A small network was trained on invented records. Each row is its activation on one of them, seen along a few directions.
Each row is followed by the record's values for the fields F, K, H, T, G, S, Y.
A field that a record lacks is left out.
The largest differences between rows may come from other fields.
In the rows, zero is written as 500.
Strong random noise was added to every row along 19 fixed directions; ignore it. To show where, here is one row again and again, with new noise each time:
[767 579 542 604 354 328 501 621 439 409 507 576 147 618 595 461 338 627
 453 402 522 645 431 668 466 521 315 604 495 573 256 544 724 559 698 671
 531 675]
[437 574 437 505 628 350 459 557 467 517 611 604 519 322 520 647 634 628
 541 315 611 726 633 484 254 490 369 471 548 650 542 547 595 543 535 619
 218 528]
[531 607 452 442 275 485 552 547 455 422 505 665 428 510 659 617 650 515
 497 600 583 764 541 452 507 459 594 749 491 497 468 371 577 617 445 403
 411 545]
[447 510 462 336 609 425 476 505 515 572 356 347 595 479 512 374 365 609
 318 607 534 461 585 633 386 501 469 418 622 433 404 473 308 550 675 565
 357 604]
[511 596 555 374 452 564 492 461 516 465 640 501 539 634 579 297 493 548
 389 549 474 510 461 495 522 432 520 472 532 479 528 450 478 552 607 512
 579 447]
[420 419 275 433 317 311 490 870 308 411 383 448 345 619 531 690 333 510
 356 697 546 625 594 518 538 359 700 604 558 428 299 567 522 446 551 408
 594 631]
[675 548 724 521 435 649 702 632 244 536 489 497 404 544 704 403 610 752
 229 456 494 561 528 611 525 597 506 539 512 573 385 371 511 484 616 379
 627 534]
[365 455 236 455 627 552 713 645 478 588 351 699 594 444 162 659 389 505
 516 427 447 375 592 351 410 591 589 516 427 373 446 596 543 402 503 414
 392 664]
[385 414 474 432 516 392 387 411 499 370 537 303 509 478 387 426 494 574
 503 689 407 417 487 664 625 534 504 532 647 604 539 362 492 509 532 451
 421 567]
[269 603 246 437 571 598 416 290 549 670 332 590 721 470 509 437 614 569
 756 489 404 325 565 475 403 618 389 490 565 483 505 566 580 673 469 765
 558 637]
[689 569 398 427 557 542 762 419 507 532 329 577 366 419 647 546 458 413
 403 536 535 430 677 576 410 525 440 619 527 376 486 376 442 656 721 597
 462 656]
[552 602 193 472 450 633 437 534 431 393 547 414 500 515 536 363 636 450
 343 641 529 484 334 298 530 671 564 808 314 413 596 413 453 547 490 490
 388 567]
[413 477 600 647 451 381 564 517 487 551 496 590 494 439 327 654 536 619
 694 334 561 648 495 633 357 589 393 505 495 651 291 529 646 555 393 368
 454 614]
[536 670 691 502 618 264 464 478 707 650 607 632 389 585 652 439 541 496
 368 484 294 576 400 673 540 453 447 416 726 562 455 307 435 625 653 673
 497 681]
[656 382 383 561 486 574 673 441 338 491 385 555 412 395 440 585 374 454
 429 399 441 349 503 610 491 620 548 464 437 510 654 508 459 521 724 476
 442 609]
[809 522 308 469 599 519 679 700 393 352 640 469 255 578 525 460 337 449
 248 461 616 543 548 341 397 430 419 551 379 387 537 631 536 405 772 668
 478 477]
[493 314 204 579 293 566 448 576 330 387 536 444 459 426 486 551 579 463
 438 521 691 645 445 475 478 400 475 547 300 396 739 534 560 544 559 417
 478 422]
[454 450 517 610 591 436 571 639 372 647 491 421 543 521 495 595 611 552
 333 542 561 449 468 574 323 693 472 500 520 588 318 576 195 455 426 398
 417 597]
[269 559 476 436 303 366 496 507 378 587 554 653 661 561 585 577 605 736
 520 551 596 747 606 639 208 461 367 432 643 594 292 577 499 696 468 534
 481 496]
[476 513 480 535 544 581 408 404 634 519 545 262 573 377 464 286 563 442
 465 418 705 542 391 558 399 491 383 515 317 398 576 374 428 646 567 379
 461 483]
[533 433 484 519 377 476 329 533 602 447 499 416 335 442 502 561 344 438
 674 394 768 469 582 707 454 367 493 456 398 521 494 637 391 526 704 399
 433 447]

[711 375 551 649 544 511 511 517 583 773 238 616 398 688 608 604 507 531
 636 557 413 559 412 521 652 442 413 312 599 422 511 731 386 381 490 848
 597 551] => F is f2, Y is y2
[473 455 446 401 567 514 583 603 532 416 526 370 395 409 425 536 490 599
 444 648 559 488 684 598 566 418 481 538 564 442 489 374 466 452 665 408
 478 451] => F is f4, K is k2, H is h4, T is t1, G is g2, S is s1, Y is y2
[539 594 629 379 534 388 583 597 518 484 453 567 559 502 442 523 211 355
 293 378 486 523 489 424 401 499 775 495 467 476 384 482 385 475 529 297
 343 597] => F is f2, K is k2, H is h4, T is t2, G is g3, S is s2, Y is y1
[682 413 475 474 371 547 534 437 508 433 525 517 377 698 562 575 522 454
 509 843 424 454 432 511 724 512 595 569 596 516 592 550 241 410 525 570
 463 416] => F is f2, Y is y2
[545 591 172 446 396 558 599 738 308 379 495 658 397 620 513 477 528 585
 292 617 464 551 483 239 512 579 512 779 402 365 410 514 729 442 499 608
 493 609] => F is f2, K is k2, H is h1, T is t1, G is g1, S is s2, Y is y1
[373 543 432 449 372 514 449 674 436 556 520 616 607 640 523 466 550 528
 317 573 425 594 381 359 559 448 659 539 454 411 460 475 501 493 389 409
 592 527] => F is f2, Y is y2
[510 517 764 505 329 594 434 691 352 477 574 513 524 578 544 419 550 695
 373 417 676 531 462 542 450 577 584 559 382 631 307 580 373 370 394 155
 420 413] => F is f2, Y is y2
[460 545 310 545 551 521 610 450 516 602 502 688 623 438 293 714 470 466
 645 387 403 589 436 352 405 611 590 453 436 528 568 598 508 545 491 566
 399 551] => F is f2, Y is y2
[585 424 570 565 404 623 419 597 691 648 330 553 429 502 436 504 411 554
 603 433 658 567 446 574 587 398 483 391 356 324 487 616 381 408 594 438
 452 412] => F is f4, K is k2, H is h4, T is t2, G is g4, S is s2, Y is y2
[647 616 569 569 668 433 493 479 340 435 727 328 464 643 711 415 543 346
 292 514 290 392 339 341 519 651 590 514 569 684 536 511 419 462 446 687
 663 517] => F is f2, K is k2, H is h1, T is t2, G is g4, S is s1, Y is y1
[452 759 421 382 631 425 540 602 454 424 742 484 421 518 666 492 427 332
 398 397 486 308 651 447 307 503 598 563 531 584 409 509 437 586 652 491
 652 514] => F is f4, K is k1, H is h3, T is t1, G is g2, S is s2, Y is y2
[439 373 518 641 496 326 437 489 383 463 546 525 607 431 341 553 536 533
 462 377 478 686 342 456 403 556 421 435 458 606 561 529 661 471 302 486
 323 545] => F is f2, K is k2, H is h1, T is t2, G is g4, S is s2, Y is y1
[590 539 556 411 652 471 411 637 535 567 314 297 392 441 684 413 481 671
 406 546 636 497 688 634 479 442 393 509 580 473 361 479 387 467 652 613
 431 558] => F is f2, Y is y2
[528 319 469 597 663 511 524 641 294 455 631 332 422 392 497 511 569 529
 284 408 536 375 555 551 480 485 427 379 470 575 676 526 459 364 605 462
 532 432] => F is f2, Y is y2
[494 552 465 447 433 679 627 280 286 389 628 458 724 439 429 452 528 568
 530 479 410 534 439 387 435 682 618 494 462 634 660 478 545 574 485 429
 490 369] => F is f4, K is k1, H is h2, T is t1, G is g2, S is s1, Y is y2
[480 429 371 531 538 690 515 607 138 369 531 371 431 394 453 388 472 727
 397 360 401 151 616 574 544 669 449 500 420 638 541 514 712 404 670 472
 700 497] => F is f4, K is k1, H is h2, T is t2, G is g4, S is s2, Y is y2
[465 505 444 584 334 425 441 752 353 526 637 450 401 597 599 634 414 570
 538 374 623 771 508 545 395 305 545 329 466 556 403 702 575 538 645 523
 790 393] => F is f2, Y is y2
[512 485 627 457 692 309 609 546 606 490 524 468 477 497 486 522 391 225
 291 489 361 502 475 431 580 350 666 454 591 418 562 311 498 471 464 409
 552 614] => F is f4, K is k2, H is h1, T is t1, G is g1, S is s1, Y is y2
[683 670 742 306 587 803 599 523 618 530 639 312 586 715 580 318 400 607
 607 532 730 611 599 321 458 372 586 351 472 448 399 739 261 349 606 502
 624 130] => F is f4, K is k1, H is h3, T is t1, G is g2, S is s2, Y is y2
[536 534 696 379 422 605 463 398 564 513 383 581 506 392 551 358 477 694
 475 444 548 442 600 717 546 500 467 496 523 515 505 358 476 549 654 387
 330 502] => F is f2, Y is y2
[730 528 659 607 392 455 598 444 712 584 358 694 322 484 547 611 418 304
 569 406 552 636 394 572 555 452 542 558 412 387 480 422 456 577 527 422
 423 590] => F is f4, K is k2, H is h1, T is t1, G is g2, S is s2, Y is y2
[430 442 572 531 475 423 518 593 610 501 579 477 382 681 391 323 368 483
 412 552 496 300 468 668 512 399 309 446 516 375 280 506 526 486 550 434
 764 516] => F is f4, K is k1, H is h3, T is t1, G is g1, S is s2, Y is y2
[485 429 604 470 430 478 564 400 433 430 443 326 628 495 539 558 434 385
 626 524 673 638 599 463 369 384 543 465 488 506 433 578 494 560 316 375
 609 374] => F is f4, K is k2, H is h1, T is t2, G is g4, S is s1, Y is y2
[624 568 659 425 470 476 389 431 679 311 555 401 342 508 587 409 500 413
 577 603 708 418 584 538 523 489 423 743 472 533 370 466 416 467 429 415
 321 436] => F is f4, K is k2, H is h4, T is t2, G is g4, S is s1, Y is y2
[323 480 487 443 668 428 424 444 524 647 249 600 641 388 564 538 622 541
 532 510 390 322 654 523 485 548 434 498 646 508 476 457 513 499 327 615
 399 677] => F is f4, K is k2, H is h4, T is t2, G is g4, S is s1, Y is y2
[684 517 482 595 448 546 530 706 613 411 727 353 215 707 547 448 395 252
 430 513 711 489 422 426 538 320 485 570 284 344 395 590 418 453 597 425
 805 377] => F is f2, K is k1, H is h3, T is t1, G is g2, S is s2, Y is y1
[484 461 394 524 352 517 546 460 507 469 443 462 467 605 479 418 455 431
 498 607 515 496 424 528 533 459 449 582 450 365 419 454 597 615 497 490
 693 573] => F is f1, Y is y5
[523 676 610 375 494 416 450 472 608 529 517 710 537 603 566 411 418 505
 428 484 433 479 468 467 446 541 553 522 579 522 408 511 423 501 517 565
 301 581] => F is f2, K is k1, H is h3, T is t2, G is g4, S is s1, Y is y1
[540 373 742 654 441 535 515 476 468 543 406 298 505 600 591 447 495 348
 598 449 601 503 407 512 555 419 516 423 449 465 412 574 530 455 275 358
 826 437] => F is f4, K is k1, H is h3, T is t1, G is g2, S is s2, Y is y2

Which values does each new row have?
[739 550 586 539 402 468 528 379 508 496 250 435 442 581 653 444 421 379
 490 612 469 563 335 477 565 631 558 673 489 441 382 467 452 559 380 557
 466 638] => F is f4, K is k2, H is h4, T is t1, G is g2, S is s2, Y is y2
[420 588 538 501 665 413 329 315 816 766 296 499 534 452 587 484 501 428
 701 485 414 360 490 680 525 526 443 386 661 488 468 473 318 628 582 734
 453 679] => F is f2, Y is y2
[421 638 594 431 481 434 492 547 604 510 538 672 477 504 514 567 340 359
 579 320 390 470 556 473 536 366 712 440 521 507 470 466 618 541 547 408
 645 526] => F is f4, K is k2, H is h1, T is t2, G is g4, S is s2, Y is y2
[431 363 378 514 453 599 510 685 472 571 389 518 511 465 352 557 508 629
 466 511 587 550 533 507 556 422 502 467 384 369 510 529 501 421 527 380
 506 488] => F is f2, Y is y2
[490 261 623 504 527 486 724 540 558 559 341 667 465 458 342 557 454 446
 362 528 497 370 598 624 575 385 450 432 533 321 532 392 470 393 474 281
 449 559] => F is f4, K is k1, H is h3, T is t1, G is g1, S is s1, Y is y2
[428 625 436 380 546 620 509 519 509 536 589 543 568 454 597 455 682 625
 469 528 479 579 594 437 520 445 526 514 537 491 619 378 513 558 588 537
 519 428] => F is f2, Y is y2
[488 359 590 548 620 623 628 496 484 631 439 577 608 413 585 497 754 382
 334 436 550 460 546 414 519 387 463 453 421 364 716 377 449 470 323 365
 547 471] => F is f2, Y is y2
[673 628 639 511 613 410 341 552 777 558 556 675 387 551 440 439 356 441
 504 297 493 505 348 448 528 494 509 477 417 518 485 588 424 401 572 586
 233 581] => F is f2, Y is y2
[574 465 533 546 438 485 508 600 276 464 523 419 534 574 486 451 360 578
 374 413 530 549 401 459 386 585 536 424 437 573 413 677 490 420 501 481
 518 471] => F is f4, K is k1, H is h2, T is t1, G is g2, S is s1, Y is y2
[531 530 371 506 269 488 465 544 497 566 553 556 507 637 459 514 389 572
 428 605 416 735 263 561 548 480 628 404 477 447 541 521 361 608 708 525
 537 485] => F is f2, Y is y2
[443 569 490 437 267 500 211 470 632 502 537 531 483 665 665 465 435 364
 633 584 510 507 394 522 648 352 713 464 503 489 568 578 362 554 553 521
 588 421] => F is f2, K is k2, H is h1, T is t2, G is g4, S is s2, Y is y1
[529 430 639 555 445 416 606 276 566 412 688 674 530 594 262 650 490 398
 704 541 368 440 397 534 532 600 527 507 555 712 530 540 425 486 326 382
 399 466] => F is f2, Y is y2
[670 529 446 380 602 449 846 462 422 289 519 498 418 613 394 466 149 265
 436 471 419 362 617 318 410 440 528 554 501 402 391 560 723 486 539 554
 718 556] => F is f4, K is k2, H is h4, T is t1, G is g2, S is s1, Y is y2
[721 796 477 442 761 542 488 648 602 551 532 356 407 499 563 424 389 594
 465 369 615 564 539 345 338 623 463 586 408 535 274 615 403 464 674 711
 385 541] => F is f2, Y is y2
